These are the activations of a small neural network, seen along a few directions. Each row is one input.
In each table, some parts of the input vary, and every possible input appears once, in random order.
A made-up example of a description, with smaller parts first: values(3) and (point or ring(11) or (ring(5) and line(6))).
Shared parts are said once, and a part with two or three values counts as separate values.
In the rows, zero is written as 128.

A family of inputs:
x1: [130 151 149  98 186 147 210 124 150 152 119  97]
x2: [132 127 102  80  58 121  77 131 110 137 210 192]
x3: [172 113  62  93 174 186  51 148  73 181 147 158]
x4: [ 76 143 164 144  96 100 163  54 129  86 130 114]
x5: [165 143  73  76 136 160 109 153 113 223 146 177]
x6: [128 162 180 194  73 110 146  28 147  78 101  87]
x7: [117 151 151 110 190 154 196 108 153 153 104 120]
x8: [ 24  45 164 214  94 153  80 129 147 107 124  81]
x9: [180  91  34 136 186 135  50 201  92 149 102 143]
x10: [ 87 124 163  99 100  85 180  81 120  86 158  98]
x11: [163 166 149  99 178 128 216 135 157 156 132  57]
x12: [129 140 114 105  35  89 111 208 100 119 163 194]
x13: [137 102  93  90  70 100  71 210 113  48 122 169]
x14: [176 100  74  86 158 117  95 224 109 140  65 157]
x15: [130 109  96  91 100 151  11 134  85 100 209 169]
x16: [147 167 170 175 186 142 170  78 175 154  83 117]
x17: [ 73 127 159 111 101  97 168  65 124  86 141 116]
x18: [171 170 189 189 179 139 164  68 181 153  76 106]
x19: [132 105  58 134 100 118  12 190 107  59 161 149]
x20: [162 153  93  94 123 120 130 226 104 212 100 175]
x21: [123 132 163 103  89  65 189  88 124  87 173  59]
x22: [ 96  31 147 233 186 197 135 153 152 169  99 108]
x23: [122 163 162 142 189 149 188  96 162 156  96 125]
x24: [100 156 163 178  83 107 152  39 144  80 111 103]
Q: Changing only one part turns x1 into x10. The same change can be made to x14. Which row results?
A: x13
Q: Describe the family of inputs behind these rows.
A: values(2) and (point or ring(5) or line(6))
Q: Which other rows does x24 become when the values(2) part takes its other values? List them by row number.
A: x16
Q: Which other rows does x19 become when the values(2) part takes its other values? List them by row number.
A: x9

A family of inputs:
x25: [ 90 130 169 154 115 124 153  44 137  90 141  93]
x26: [170 108  67 130 136 150  48 191 105 166 100 197]
x27: [125 138 157 153 184 158 170  70 155 146 116  97]
x28: [ 91 115 166 129 116  98 191  94 145  77 115  84]
x29: [ 91 138 183 145  95  86 199  92 154  94 105  87]
x30: [163 118  70 117 100 103  40 190 101  76 135 146]
x31: [152 171  92  49  82  90 112 135  96 119 183 180]
x32: [ 95  82  84 104  99 142  47 200 101 107 159 168]
x33: [181 176  89  35 131 132 122 156 100 169 150 175]
x34: [128 161 180 166 159 132 205  97 173 156  90  94]
x35: [129 140 162 158 182 165 149  53 157 159 127 101]
x36: [118  86  63 107 153 160  67 208  96 169 129 170]
x37: [130 155 170 172 167 152 187  74 168 153 104  94]
x38: [191 123  55 110 153 129  56 202 101 137 101 147]
x39: [ 91 152 190 167  90  98 188  66 156 103 115  90]
x40: [ 94 135 177 161 114 129 133  26 135 104 152  98]
x41: [130  77  76  86  81 129  49 217  90 128 196 162]
x42: [ 94 148 182 173 100 117 172  45 148  99 128  90]
x43: [127 150 177 145 164 116 216 124 163 145  82  94]
x44: [144 103  88 135  81 129  33 183 103  99 134 195]
x45: [155  82  56  88 129 150  71 225  80 188 164 163]
x46: [127 129 161 131 186 126 208 124 152 131  91  93]
Q: Describe the family of inputs behind these rows.
A: values(2) and (point or line(4) or line(6))

A family of inputs:
x47: [117 129 170 164 158 154 168  66 155 132 118  97]
x48: [141 185 169 121 123 101 210  92 154 127  99 110]
x49: [155 119  80  90 128 135  93 191 103 157 162 151]
x50: [133 102  96 111 161 142 121 208 122 154 109 151]
x51: [130 159 171 134 148 107 190  70 151 120 117  98]
x52: [115 133 168 186 165 156 161  83 159 167  97 105]
x53: [152  98  87 117 138 129  96 196 108 141 107 139]
x54: [ 54 109 185 154  60  91 165  79 140  61 153  87]
x55: [111 147 161 149 157 133 170  65 149 117 114  82]
x56: [139 121  74 103  92 128  52 149  89 121 163 183]
x57: [138 120  88  70 112 140  73 164  95 151 171 171]
x58: [150 115  87 138  94 118  37 173 110  89 125 162]
Q: Describe the family of inputs behind these rows.
A: point or line(5) or line(6)
Q: A walk changes only the line(5) part. It starts at x52 and steps to x47. List the rest of the walk in order.
A: x55, x51, x48

A family of inputs:
x59: [143 144 117  95 154 146 125 145 119 153 134 151]
x60: [136 140 117 111 159 145 133 156 133 151 128 138]
x61: [116 108 123 154 110 139  87 127 117 110 152 139]
x62: [162 136  98  94 131 117 112 134 113 141 132 155]
x63: [129 132 118 136 120 118 115 161 124 132 114 140]
x64: [142 134 108 122 138 124 130 166 131 139 117 143]
x65: [129 111 109 143 105 140  84 111 111 108 167 135]
x66: [150 136 102 111 109 112 102 132 105 134 134 146]
x67: [118  78 138 152 124 132  97 139 129 108 132 124]
x68: [ 90 134 141 116  95  82 134  93 122  37 140  91]
x69: [108 122 125 138 116 136 104 143 136 130 126 130]
x70: [108 102 133 160 121 134  90 132 133 110 140 138]
x71: [137 135 112 126 111 117 108 151 110 134 123 144]
x72: [149 173 187 155 139 126 183  64 159 123 100  90]
x73: [116 100 128 132 120 135 113 150 132 127 118 115]
x74: [144 119 115 108 163 147 146 162 128 145 123 124]
x75: [144 160 159 153 174 127 185  86 168 150 115  80]
x76: [151 112 107 119 142 125 142 173 126 132 110 129]
x77: [109 145 174 174 130 130 172  64 160 107  86 121]
x78: [129 130 106 115 104 136  94 119 116 128 150 133]
x79: [ 99 158 172  80  52  77 197  95 129 104 182 128]
x80: [149 138 105 109 132 123 122 155 117 142 123 152]
x81: [116 128 118 130 106 139 100 135 121 130 137 135]
x82: [155 142 112  78 152 141 113 125 115 151 142 154]
x83: [137 109 120 131 123 119 124 168 120 127 106 125]
x84: [102 121 156 149 174 148 183  89 133 168 120  84]
x85: [ 90 110 157 166 150 143 162  82 148 137 105 110]
Q: Describe the family of inputs behind these rows.
A: values(2) or ring(5) or (line(4) and line(5))
Q: What sort of input is x79?
A: values(2)
Q: A walk changes only the ring(5) part. It starts at x75 and steps to x72. List the rest of the walk in order.
A: x77, x85, x84
